These are the activations of a small neural network, seen along a few directions. Each row is one input.
Each table varies a few parts of the input and shows all the possible inputs, shuffled.
Descriptions start from the smaller parts, as in this example, which fits no table here: one of 5 places around a ring, together with either a single point or one of 9 places around a ring or (one of 3 separate values, together with one of 4 places along a line).
Shared parts are said once, and a part with two or three values counts as separate values.

Other details of the inputs vary at random and push rows far along two fixed directions, the same in every table; ignore that.

Table:
r1: [-14  15  -3  -5  -1 -11  -3   4  -9   6   7  24  -2   2   0 -11]
r2: [ 23  -4  -4   0   9  16  -1   3  13 -11   0 -28  11  -9  11  11]
r3: [-15  13 -13   2   5   6  -2   2 -18  14  -2   5  -4  12  -1   4]
r4: [ 25 -11   3  -3  14  10  -1   4  24  -2   2 -12  10 -12  14   0]
r5: [ -5   3   7  10  -8  -5   2   5 -13  23   5  11 -20   6 -11  -4]
r6: [ -9 -46  -9 -16 -19  -8  10 -20  20 -45 -53   1  17  14 -10  -3]
r7: [-15  12  -4  -1   9  -7  -1   2  -9  14   2  21  -3   4   0  -7]
r8: [ -3 -41  -8 -12  -1   0  15 -16  22 -29 -46   1  15  11  -2   0]
r9: [-19  18  -9  -1 -12   3  -7  -4 -21   6   3  -3  -7   7  -2   9]
r10: [  0 -41  -5 -19 -10  -5  13 -10  29 -28 -38  11  12   5   3  -6]
r11: [-17  16 -13   5   8  -5   1   5 -15  -4   3  20   2  10   3  -3]
r12: [-16  15  -1   3   2  -3 -12  -3 -16  10   1   1  -4   7 -12  -6]
r13: [ 7 -9  4 12 12  2  6  7  4  9  5  3 -3 -1  3 -1]
r14: [-19  18  -4  -4 -16   0  -8  -5 -17  10   5  -3 -10   3  -5   6]
r15: [11  8 -1 -2  6  9 -4  7  6 15 10 -5  0 -7 10  3]
r16: [ -9  -9  -4  -2   0  -5   0 -10  -1 -16 -20  -1   9   7  -8  -1]
r17: [-19  16 -13  -1  -7   5  -3  -2 -21   8   2   1  -7   9   2  10]
r18: [ 1 -5 -5  0 11  6  1  0  4  2 -7  2  4  5  5 -1]
r19: [ 6 -7  3  9 10  4  2  3 -4 -4 -1 -4 -3  2 -5  0]
r20: [-16  17   2 -11 -19   0  -6  -4 -10  19   6   7 -11  -1  -3   0]
r21: [ -2 -14   7   3 -10 -16   4  -2   0 -18  -5   4   0   4 -10  -4]
r22: [ 7  4 -6 -1  7 11  1  5  3  8  3 -5  2  1  9  6]
r23: [ 38  17   9  -2   5  17  -6  12  20   6  37 -25   6 -31  29  12]
r24: [  9  10  -2  -5  -2  10  -2   5   4  11  16  -4  -3 -10  18   9]
r25: [-10   5  10  12  -1  -9  -7   1 -17  12   6   3 -13   9 -18  -4]
r26: [ -7 -12  -6  -5   6  -2   9  -6   7  -7 -18  11   7   8   1  -3]
r27: [-13  11   1  -3   4  -2  -8   1  -9  21   1  14  -6   4  -5  -9]
r28: [ 12 -24  -5  -3  10  10   5  -5  19 -17 -21 -12  13   2   6   4]
r29: [ 45  12  18  17  10   9  -8  15  13   1  41 -37   0 -26   7  12]
r30: [ 39  -8  17  14  14   5   2  12  18   0  23 -18   0 -19  10  -2]
r31: [-13   8  -4   6  -9   3   2   1 -22   8   7   7 -16   7  -4   9]
r32: [-10 -11  -8  -3   4  -3   5 -10   1 -15 -24   3   9  10  -5   0]
r33: [-15   5  -3  11   5 -11   9  10 -12   5   9  26  -6   7   1  -6]
r34: [ -7  -8   0 -11 -11 -11  -1  -7   5 -15 -12   7   8   1  -7  -9]
r35: [ -8 -20  -2   1  -5  -8  11  -3  -1 -24 -18  12   2  10  -7  -4]
r36: [ 16 -16   9 -13   0  -2   2  -7  25 -13  -8  -9  13 -12   1  -7]
r37: [ 24 -25  15   5   3  -6  13   1  21 -13  -2  -6   3  -9   4  -5]
r38: [-13   9   1  11   9  -7   4   3 -20   2   4  14  -7   8  -9  -4]
r39: [-13   3  -4   7  -9   0   8   3 -14  20   9  15 -16   6   2   8]
r40: [-2 -2  5 -7 -2 -8 -3 -7  5 -5 -6 -1  7 -3 -7 -7]
r41: [  1   4 -10  -3  -2  12   2   0  -2   0   4  -8   1   0  14  13]
r42: [-11   7  -2   9   0   2   0   4 -21  12   2   5 -14   9 -11   3]
r43: [ -3  -4  -7   2   9   5  -3  -3  -2  -6 -13  -7   6   6  -1   2]
r44: [-11   2  -2  10   0   0   6   7 -13  23   4  14 -13   8  -5   2]
r45: [ 13  13   5  -3   4   8  -7   7   7  17  15  -8   0 -11   7   1]
r46: [-16  17  -3  -1  -6   0 -10  -2 -16  13   1  -4  -7   6 -12   0]
r47: [-16  15 -11   2   7  -6   2   6 -12   1   5  24   0  10   4  -6]
r48: [-12   9   6   6 -19  -6  -3  -2 -17  12  10   2 -20   4 -12   8]
r49: [ 20   8  11  12  -6   3   3   9   0  13  29  -6 -14 -15  10   8]
r50: [  7 -29   2 -20 -14  -7   6 -10  26 -26 -23   2  13  -4  -2 -10]
r51: [ -1  -1  -3   3   5   3  -7  -4  -2  -7  -9 -11   6   4  -5   0]
r52: [ 11  17   7  -2  -1   6 -11   4   3  11  15 -17   1 -12  -1   2]
r53: [-11 -10  -5  -8 -11 -11   0 -10   3 -22 -18   5   8   6  -8  -6]
r54: [-16  13 -11  -4  -6   6   1   0 -15  16   4  11  -8  10   7   8]
r55: [-15 -17 -12  -6  -6  -6   6  -9   2 -26 -30  11   9  14  -5  -3]
r56: [  6 -25   2 -10  -4  -4   3 -15  20 -26 -24 -13  14  -2  -6  -2]
r57: [ 42  20  13   0  10  16 -11  13  21   8  37 -32   8 -31  16   4]
r58: [ 28   0  11  -1   8   7  -9   1  20  -5  11 -25  12 -19   5  -1]
r59: [  9  19   7  -4 -10   7  -9   2   1   7  21 -16  -1 -16   7   8]
r60: [ -9   5   5   9  -3 -17   6   9 -14   5  10  23 -11   5  -4 -12]
r61: [  4   8  -4   2   1   8  -8   1  -4  -1   1 -18   3  -1  -1   7]
r62: [ 31   3  12  -4  10   9  -8   4  22   0  17 -22  10 -22   9  -4]
r63: [ -1 -17   3   6   8  -6  14   2   6  -1  -6  12   0   2   1  -3]
r64: [-11   8  10  10   0 -16  -2   0 -17   6   8   8  -9   7 -16  -5]
r65: [-14  13   1  -4   5  -9  -3   0  -9  15   3  19  -3   2  -3 -10]
Each input here is: one of 5 places along a line, together with either one of 4 separate values or one of 9 places around a ring.
Question: Changing only the place on the line of 5 turns r30 into r5. The same change can be made to r58. Which row results?
Answer: r52
Question: Which other rows does r7 become when the place on the ring of 9 takes its other values? List them by row number.
Answer: r8, r16, r26, r32, r36, r40, r56, r65
Question: Which other rows does r56 become when the place on the line of 5 takes its other values? List them by row number.
Answer: r12, r14, r46, r53
Question: Which other rows agree with r50 in the place on the line of 5? List them by row number.
Answer: r1, r6, r10, r11, r21, r33, r34, r35, r47, r53, r55, r60
Question: Which other rows does r48 become when the choice among 4 separate values takes its other values? List them by row number.
Answer: r31, r39, r49

Table:
r66: [-43  -7 -22  -9 -19   1   3 -13 -21   7 -35  16 -11  30 -13   7]
r67: [ 11  35   9   7  -2   6  -6  18 -11  39  46   2 -18 -15  12   4]
r68: [ 28  -5  19  -5 -12   0  -5   3  22  -1  18 -16  -3 -23   3  -2]
r69: [ -9 -30  11 -14 -25  -6   0 -21  11  -5 -32  -7  -5   6 -20  -2]
r70: [ 28 -20   3 -10  14  -1   1  -3  38 -36 -12 -15  31 -16   9 -10]
r71: [ 32 -26   5  21  28   1  20  15  20 -18   8   2   9  -7  20   0]
r72: [-12  37 -13   5  15   4  -5  10 -22  13  26  14   0   0  15   4]
r73: [  6  38   6  11   6  11  -9  12 -17  41  41  -9 -15 -12   9  11]
r74: [ 25   0   8   2  -1  10  -9   0   9  -9   9 -34   3 -12   0   7]
r75: [-45  22 -11  -4  -6 -20  -5  -9 -33   1 -11  32  -4  19 -18 -13]
r76: [-35 -15 -12 -11 -25   7   4 -14 -18  15 -40  10 -16  28 -19   7]
r77: [ -1  21   7  30  28 -21   4  20 -21   1  32  24  -4   1  -6 -14]
r78: [ 30 -25  -5 -11  18  13   6   0  40 -25 -14 -11  26 -12  22   0]
r79: [-13 -23  -6 -10 -19  -5   0 -17   4 -24 -36  -8   6  13 -14   2]
Question: Describe the family of inputs behind these rows.
Answer: one of 2 separate values, together with either a single point or one of 6 places along a line
Question: Changing only the choice among 2 separate values turns r79 into r66. The same change can be made to r74. Which row results?
Answer: r76

Table:
r80: [ 7 14 -4  4 12  8 -2  6 -2  3 15 -6  5 -7 10  5]
r81: [ 4  9 -1 -2 -1  4 -5  2  0  2  8 -5  1 -5  3  3]
r82: [ 0 -2 -1 -4 -5  3  0  0  3  3 -2 -1 -2  0  2  1]
r83: [ 23 -17   8   3   5   1   9   3  18 -15   4  -9   5 -11   8   2]
r84: [-30  -8  -3  -9 -19  -8   4 -11 -13  15 -22  20 -14  19 -14  -4]
r85: [ -4 -16   0  -4  -8   0   7  -5   4   3 -16   3  -4   6  -3   1]
r86: [  7  15   0   5   8   2  -6   2  -4  -1  14 -11   4  -6   2   2]
r87: [ 21 -10   4  -4  -1   7  -2  -1  17 -14   1 -20   9 -12   7   4]
r88: [-20  13  -3  -2 -10  -4  -5  -2 -17  16  -1  13 -11   9  -9  -2]
r89: [ 19 -12   0   3  10   2   6   1  18 -21   1 -11  15  -9  12   3]
r90: [  6  18   0   3   6   4  -8   3  -4   1  16 -11   3  -9   6   3]
r91: [-12  22  -7   5   5   1  -4   7 -19  16  12  10  -7   5   0   0]
r92: [ 20  -9   3  -1  11  -1   2   1  21 -19   0 -10  16 -11  10  -3]
r93: [ 4  5  1  2  1  1 -4  1 -2 -3  4 -7  1 -1 -3  1]
r94: [ 0 -5  3  0 -6 -1 -1 -2  0 -3 -5 -4 -2  2 -7  0]
r95: [ -2 -13   2  -4  -1  -7   4  -3   7  -8 -13   9   3   3  -6  -9]
r96: [ -6 -15   5  -3 -11  -4   3  -7   2  -2 -15  -1  -4   5 -12   0]
r97: [ -7 -24   5  -7  -7  -9   8  -9   8  -8 -22  12   0   6 -11 -10]
r98: [ 1 -5 -3  0 -2  3  3  1  2  2 -5  0 -1  2  2  2]
r99: [-23   9  -2  -1 -12  -6  -5  -3 -18  13  -4  12 -11  11 -13  -4]
r100: [ -1 -14   0   1  -2  -5   8  -1   4 -10 -10   7   0   4  -2  -3]
r101: [ 6 10 -4  6 14  6 -2  5 -1  0 12 -5  5 -4  8  4]
r102: [  2  -6  -2   3   4  -3   5   2   2 -10  -1   4   4   1   2  -1]
r103: [ -6 -14   4  -6 -14  -3   1  -8   3   1 -13  -1  -5   3  -9   0]
r104: [ 23 -15   3   2   6   8   4   3  19 -11   0 -14   7  -8  10   5]
r105: [ 22 -11   4  -1   9   0   2   3  21 -18   1  -9  14 -11   8  -4]
r106: [ -5 -12   3  -7 -13  -2   2  -7   4   4 -12   0  -4   3  -6   2]
r107: [-31 -19  -4  -5 -15  -8   8 -12 -12   8 -32  23 -13  24 -17  -5]
r108: [-13  15  -6   6   6  -1  -3   5 -18  12   7  12  -6   8  -2  -1]
r109: [ 4  7 -2 -2  1  5 -3  3  1  3  8 -4  1 -4  6  2]
r110: [ -5  45  -4   8  14   4 -12  12 -22  21  36   3  -4  -6   9   3]
r111: [ -4  47  -3   9  12   3 -14  11 -24  21  37   1  -5  -7   7   3]
Question: Changing only one part turns r102 into r100. The same change can be made to r105. Which row results?
Answer: r95
Question: Describe the family of inputs behind these rows.
Answer: one of 4 places along a line, together with either one of 2 separate values or one of 6 places along a line
Question: Which other rows does r83 become when the choice among 2 separate values takes its other values? List them by row number.
Answer: r97

Table:
r112: [-20  41 -16   5  10   5 -13   7 -28  12  16   7  -1   7   4   3]
r113: [  6 -53   1 -29 -31   8   4 -26  37 -27 -54 -27  12   2  -9   6]
r114: [-11  41   7   5  -5  -4 -21   3 -26  26  30  -2 -14  -4  -8  -1]
r115: [ 49  10   7   1  30   5   0  16  38 -17  36 -13  28 -35  34  -6]
r116: [ 13   5   7  14  13 -11   0   8  -1 -12  16  -1   5  -8  -1  -8]
r117: [-42 -21 -14   2  -4 -14  13  -9 -18   1 -40  39  -9  34 -18  -7]
r118: [ 17  -4  13  11   2   1   4  10   2   9  18  -4 -10  -6   1   1]
r119: [ 12 -35  -6 -22  -8   8   1 -18  31 -41 -40 -25  26  -2  -2   3]
r120: [  8  13  -3  -3  -5  15  -6   2   2  10   9 -19  -2  -7  10  12]
r121: [12  1  0  5  5 14  7  7  2 16 11 -7 -7 -5 14 10]
r122: [-43 -25  -7   0 -10 -22  12 -10 -19  -5 -41  37 -10  35 -26 -13]
r123: [ 16  -3   6  11   6   8   7  10   3  13  14  -2 -10  -5   7   8]
r124: [-28  21 -20   2   6   3  -3   2 -26  11   1  18  -4  15   3   4]
r125: [-21  17  10   3 -14 -13  -9  -2 -21  19  10  10 -16   4 -20  -7]
r126: [  8  18   2   0   8  -3 -12  -1  -2 -14  12 -12  11  -8   0  -3]
r127: [-26  -7   8   3 -21 -17   2  -6 -20  15 -12  22 -22  15 -26 -11]
r128: [  9  13   8   7  10  -9  -5   3   0 -14  15  -7  10 -10  -4  -6]
r129: [ 7  4 -9 10 21 10  5  9 -1 -2  9 -1  6 -2 17  5]
r130: [ 13   6  10  -9   2  -1   0   8  14  14  17  10   0 -16  12  -8]
r131: [ 20 -42  -3 -16 -15  18  13 -11  33 -15 -29 -23   8  -3  12  17]
Question: Changing only one part turns r117 into r123. The same change can be made to r116. Which row results?
Answer: r127
Question: Describe the family of inputs behind these rows.
Answer: one of 2 separate values, together with either a single point or one of 9 places around a ring
Question: Which other rows does r126 become when the choice among 2 separate values takes its other values? List them by row number.
Answer: r114
